Each row below holds a small network's activations on one input, seen along a few directions.
Each table varies a few parts of the input and shows all the possible inputs, shuffled.
A made-up example of a description, with smaller parts first: ring(8) and (point or line(11) or (values(3) and line(6))).
Shared parts are said once, and a part with two or three values counts as separate values.

Other details of the inputs vary at random and push rows far along two fixed directions, the same in every table; ignore that.

A family of inputs:
x1: [  0 -11  -4   2   4   8   4  -5   0   1  -1   2  -8   2]
x2: [ 0 -5  0 -2  4  6 -9 -9  3 -3  5  1 -6 -3]
x3: [  0 -12  -3   1   4   9  -1  -5  -2  -4   1   4  -6  -1]
x4: [ -2   2 -12   6   2  -6  -3  -6   2   8  -3  -2  -1   0]
x5: [-1  0 -6  9  1 -2 -4  2  8  8 -6 -4  5  1]
x6: [ -7   0  -5   4   4  -5 -13  -4  -1  -3   1   0  -3  -6]
x7: [ 6 -6  0  7  0  7  1  2  5  8 -5  3  0  4]
x8: [-2 -3 -4 10  3  1 -2  5  3  7 -9 -1  2  0]
x9: [ -9  -4  -7   5   4  -3 -10   1  -5  -3   0   2  -4  -4]
x10: [  0 -10  -4   4   0   3  -2  -3  -5  -2   0   6  -6   0]
x11: [ -2  -8   2 -14  -3  -9 -15  -5  -9   1 -10  -6  -4   5]
x12: [  3  -2   4   4  -2   4 -11  -3  10   4   4   0   3   1]
x13: [  1 -10   4   2   4  13  -7   3   5  -4   2   1  -1   1]
x14: [ 3  1 -3 10 -2  4 -3  1  7  7 -4 -5  2  4]
x15: [-4  4 -9  4  1 -6 -8 -6  3  8  0 -3 -2 -5]
x16: [ -7  -5  -1   7   4   2 -11   8   1  -3  -3   1   1  -2]
x17: [-4 -6 -5  8  1  3 -4 -1 -8 -4 -2  1 -6 -1]
x18: [ 6 -8  1  4  3 12  2  0  7  6 -4  0  0  3]
x19: [ -4   1  -2   5   2   0 -12  -5  -2  -3   3  -2  -6  -3]
x20: [ 57   6  43 -12  39 -53  69  42 -34 -25  65 -28  32 -16]
x21: [  4   0  -5   1  -2   0  -6 -10   5   9   4   1  -4  -2]
x22: [  1 -10  -3 -11  -3  -7  -4  -4 -11  10 -17  -5  -5  10]
x23: [ 57  15  45 -11  36 -60  59  39 -30 -22  68 -28  32 -17]
x24: [  2 -12   2   7  -1   8  -3   5   1  -2  -3   5   0   1]
x25: [-45  89   5 -51 -55  15  62   2   9 -36 -20  44  15   0]
x26: [-2  2 -3  6  0 -2 -9  1  9  8 -2 -4  4 -3]
x27: [ -2  -1   4   7   1   4 -13   3   4  -3   0  -3   0  -1]
x28: [-2 -7  0 11  1  6  0  7  1  1 -6 -2 -2  3]
x29: [ -3 -12   0 -13  -2  -7 -12  -1 -13   0 -11  -4  -5   7]
x30: [  0  -3  -2   1   1   1 -11  -7   1  -2   4   4  -6  -2]
x31: [ -2 -16  -1 -10  -3  -6  -8  -1 -15   0 -15  -3  -5   7]
x32: [  2 -11   1   8   0   7   1   5   4   3  -5   3  -2   4]
x33: [ -5   2   0   6   1  -2 -13   0   7   3   0  -3   5  -3]
x34: [-7 -6 -9  8  4 -4 -1  0 -4  2 -6  1 -6 -1]
x35: [ 4 -6 -5  1  4  8  3 -8  1  6 -2  1 -6  2]
x36: [ -3   4  -3   5   0  -1 -12  -9   0   3   5  -4  -3  -2]
x37: [ 0 -9 -6  5  1  3  2 -3 -2  3 -2  5 -8  2]
x38: [-1 -7 -3  2  2  3 -7 -3 -3 -3  4  5 -7 -1]
x39: [ -4  -2 -10   7   4  -4  -1  -3  -3   7  -6   1  -4  -1]
x40: [ 1  3  0  7 -2  3 -8  0  8  7  0 -6  2 -1]
x41: [ 6 -1  1  4 -3  5 -6 -2 11  9  1 -1  2  0]
x42: [ 1 -9  3  5  0  8 -8  5  3 -2  1  4 -1  1]
x43: [ 7 -3 -2  6 -2  5 -1 -1 10  9 -2  0  2  5]
x44: [-6 -8 -2 10  3  2 -6  8 -1 -3 -6  2  2 -2]
x45: [-5 -3 -4  5  2  2 -9 -1 -6 -4  2  0 -7 -1]
x46: [ 4 -5 -6  4  1  3  2 -6 -1  8 -3  4 -6  2]
x47: [-4 -5 -7  8  2  1  0 -1 -5  1 -4 -1 -8  2]
x48: [-1 -9 -2 -1  5  9 -6 -5 -1 -4  4  3 -7 -1]
x49: [ 6 -2  2  1  0 10 -5 -4 13  7  2 -4  2  0]
x50: [ 1 -2 -1 11  0  6 -1  4  2  6 -7 -3  0  3]
x51: [ -6   3  -6   4   2  -6 -13  -7   1   3   3  -2  -1  -5]
x52: [ 3 -3  5  1  1  9 -9 -5 11  3  5 -2  3  0]
x53: [  1  -2  -1  -2   3   5  -8 -12   6   3   7  -1  -3  -1]
x54: [-5 -7 -3 10  3  1 -1  8  2  2 -8  0  0  1]
x55: [ 0  4 -6  5 -1 -1 -7 -8  2  7  2 -5 -4 -3]
x56: [  1   0  -2   1  -1   0 -10 -11   4   4   7   2  -3  -1]
x57: [-3 -8  1 11  0  7 -5  7 -2 -4 -5  0  0  1]
x58: [ 5 -1 -8  3 -1  0  0 -9  4  9  0  1 -4  3]
x59: [ -5  -1   1   6   3  -1 -14   4   5  -3  -2  -1   2  -4]
x60: [  3  -7  -5 -12  -5  -9  -6  -7  -7  12 -14  -8  -2  11]
x61: [-8 -7 -8  7  3 -3 -5  1 -7 -3 -4  3 -4 -4]
x62: [  4  -1  -4  -2   1   6  -4 -12   7   7   5  -2  -4  -2]
x63: [ -4  -5   2   8   1   7 -10   7   0  -4  -1  -1  -1   0]
x64: [  5  -3  -7   0   2   6   1 -11   6   7   1  -1  -4   3]
x65: [ 0 -1 -7  8  1  2  0 -4 -4  6 -4 -1 -6  1]
x66: [-43  76  17 -54 -51  27  68  12  14 -43 -22  49  17   1]
x67: [  1  -5  -2 -14  -6  -9 -10  -8  -6  11 -10  -9  -2   6]
x68: [  2  -6   6   1   3  10 -10  -1   9  -3   3   0   0  -1]
x69: [ 53  21  43  -8  35 -62  58  38 -31 -18  68 -35  35 -17]
x70: [ -1  -5   1 -14  -4 -10 -15  -9  -7   7  -7  -8  -1   7]
x71: [-48  73  12 -68 -57   9  62   7  -4 -39 -36  43  12   8]
x72: [ 7 -4 -1  3  1 10  0 -3 12  8 -1 -3  2  5]
Each input here is: ring(8) and (point or (values(2) and line(4))).
- Changing only the ring(8) part turns x58 into x46. The same change can be made to x4. Which row results? => x39
- Which other rows does x27 become when the ring(8) part takes its other values? List them by row number. => x14, x28, x40, x50, x57, x63, x69
- Which other rows does x32 become when the values(2) part takes its other values? List them by row number. => x37
- Which other rows does x17 become when the line(4) part takes its other values? List them by row number. => x3, x10, x61
- Which other rows does x6 become when the values(2) part takes its other values? List them by row number. => x59

A family of inputs:
x73: [ -9   0  -1  12 -11  37  -7  -2  32   4 -12  16   0   2]
x74: [-23  -5  -9   0 -14  16 -14  -2   2  -4 -26   9  -6   6]
x75: [-13   4 -10 -10 -15  15 -15 -20  12   6 -16   8  -7   9]
x76: [-22   3  -9  16  -5  28 -16  -2  21 -10  -6  21  -3  -7]
x77: [-14   4 -14  -4 -18  11 -12 -17  12  11 -18  10  -8   5]
x78: [ 14  13   9 -18   6 -19  18   1 -10  -3  16  -9   9  -7]
x79: [ 15  21  13  11   8  -2  22  10   6  -6  32  -6  11 -10]
x80: [-18   9 -15  -1 -14   9 -14 -15  12  12 -23   7  -6   5]
x81: [-17  -8  -8  -5 -13  21 -10  -9   2  -4 -23  13 -10  11]
x82: [ 11   4   9  -8   4 -16  30  16 -17 -10  10   0   7  -1]
x83: [ 11  15  13 -14   3 -24  12   5 -10  -5  19  -7   8  -5]
x84: [  8   4  17  -9   5 -17  18  15 -19 -16  11  -2   8  -4]
x85: [ 41 -75 -15  48  48 -24 -66 -12  -8  45  19 -52 -13   2]
x86: [  7   7   9  -4   8 -20  28  18 -16  -9   5  -4   6  -1]
x87: [  8   2  13 -14   8 -14  25  14 -18 -12  11  -4   4  -4]
- Describe the family of inputs behind these rows. => values(3) or (values(2) and ring(6))

A family of inputs:
x88: [ -5   1  -3  -7   1 -12   4   4 -14  -5  -5  -1  -3   2]
x89: [ -3   2  -1  -8  -1 -14   0   3  -8  -1  -6  -3   5   1]
x90: [ -6   4   0  12   4   1   5   8  -7 -12   5   4  -1  -7]
x91: [10  5  0 -5 -1  3 12 -3  6  9  4  0  2  1]
x92: [  0  -9  11 -20   1  -1  -3   0 -12 -13   3   2  -2   2]
x93: [11  4  0 -4 -1  2 14 -8  6  7  7  2  1  3]
x94: [ 1 -5  0  2  0  0 16  9 -1  0 -4  2  2  1]
x95: [ 1 12  5  6 -2  2 -2  3  5 -4 11 -4  5 -3]
x96: [ -6  -1  -2  -7  -1 -14   3   4 -12  -2  -4  -1   0  -1]
x97: [ 5 -1  1  1  0  0 12  9  2  2 -5  1  8  3]
x98: [-7  4  0  8  3 -3  4  9  1 -7  6  3  3 -8]
x99: [ 9  4  5  0 -5  5 10  3  3  4  1 -5  4  6]
x100: [ 3 12  0  2  1 -1  2 -8  8 -1 16  3  3 -7]
x101: [ -1   4   4  -9  -3 -13  -1   2  -7   1  -5  -3   2   1]
x102: [-3  7  1  7  3 -3  0  9  4 -6  5  2  9 -6]
x103: [ 38 -90 -28  52  45 -13 -84 -33  -4  54  10 -45 -29   7]
x104: [ 7  4  3 -3  1  2 13 -2  7  6  1 -3  5  3]
x105: [ 3 13  0  1  2  0  0 -3  8  1 13  0  3 -9]
x106: [ -6   0  -2  -4   0 -10   5   3 -20  -6  -5   0  -4   0]
x107: [ 3 -3  0  2  2  2 16  9 -3 -3 -4  3 -1  4]
x108: [ -5   5  -1   9   5  -1   4   9  -1 -10   6   4   0  -5]
x109: [-64   2 -33   2 -54  75 -49 -32  46  15 -80  45 -25  21]
x110: [  8 -13  13 -11   1  12   8   5  -1 -12   4   5  -1   3]
x111: [  1   8   3  -9  -7 -10  -2  -2  -8   1   0  -9   1   4]
x112: [-1  9  7  6  1 -2 -2  7  6 -4  6  1  6 -6]
x113: [  3   8  -2 -14  -3 -11   1  -9  -4   5   2  -4   0  -2]
x114: [  0   7   0 -12  -1 -12   0  -7  -3   3   0  -7   2   1]
x115: [  0  -4  13  -4   4  10  -4   5   1 -18  14   6   1  -6]
x116: [ 0 12  3  3  3  0  0 -2  9 -1 10 -3  6 -6]
x117: [ 2 -4  0  6  1  4 18  8 -9 -5 -5  4 -2  2]
- Describe the family of inputs behind these rows. => values(3) and (point or line(9))
- Changing only the values(3) part turns x98 into x94. The same change can be made to x112. Which row results? => x109
- Which other rows does x96 become when the line(9) part takes its other values? List them by row number. => x88, x89, x101, x103, x106, x111, x113, x114

A family of inputs:
x118: [-79  97  -5 -73 -91  45  34 -19  31 -27 -65  65   8  12]
x119: [ 16 -59 -34  54  21   8 -69 -27  13  56 -13 -28 -24  10]
x120: [ 11   5   8   3   9 -15  39  23 -15  -7   7  -6   8   0]
x121: [ 10  18  20   6  11  -6  14  16  -2 -21  35  -3  13 -17]
x122: [  3 -72 -28  32  22  -3 -85 -27 -12  32 -14 -23 -34   9]
x123: [ 14  -5  13 -25   6 -21  31  11 -30 -12   5  -5   1   5]
x124: [ 20   4  22   5  10   5  32  22   0 -18  26   1  13  -4]
x125: [ 13  -2  16 -16   7 -20  29  21 -20 -10   3  -7  10   4]
x126: [ 14 -80 -23  56  29  26 -62 -11  16  36 -11 -13 -24   6]
x127: [ 18  11   8 -30   2 -30  23  -7 -19   1  15 -14   6   2]
x128: [  3  11  14 -15   6 -32  11  15 -21 -14  13 -10  12  -6]
x129: [ 20  19  11  -6  10 -13  28   4   9   0  28  -4  16  -9]
x130: [  4  19   6   5   7 -28  20  17 -18 -11  17  -6  10 -11]
x131: [-92  14 -46   6 -58  88 -69 -41  56  -1 -80  61 -29   8]
x132: [24 21 19 -1  8 -3 24  4 11 -4 34 -8 15 -8]
- Describe the family of inputs behind these rows. => values(3) and line(5)
- Changing only the values(3) part turns x125 into x118. The same change can be made to x123. Which row results? => x127
- Which other rows does x120 become when the values(3) part takes its other values? List them by row number. => x119, x130
- A walk changes only the line(5) part. It starts at x122 and steps to x128. List the rest of the walk in order. => x130, x131, x121
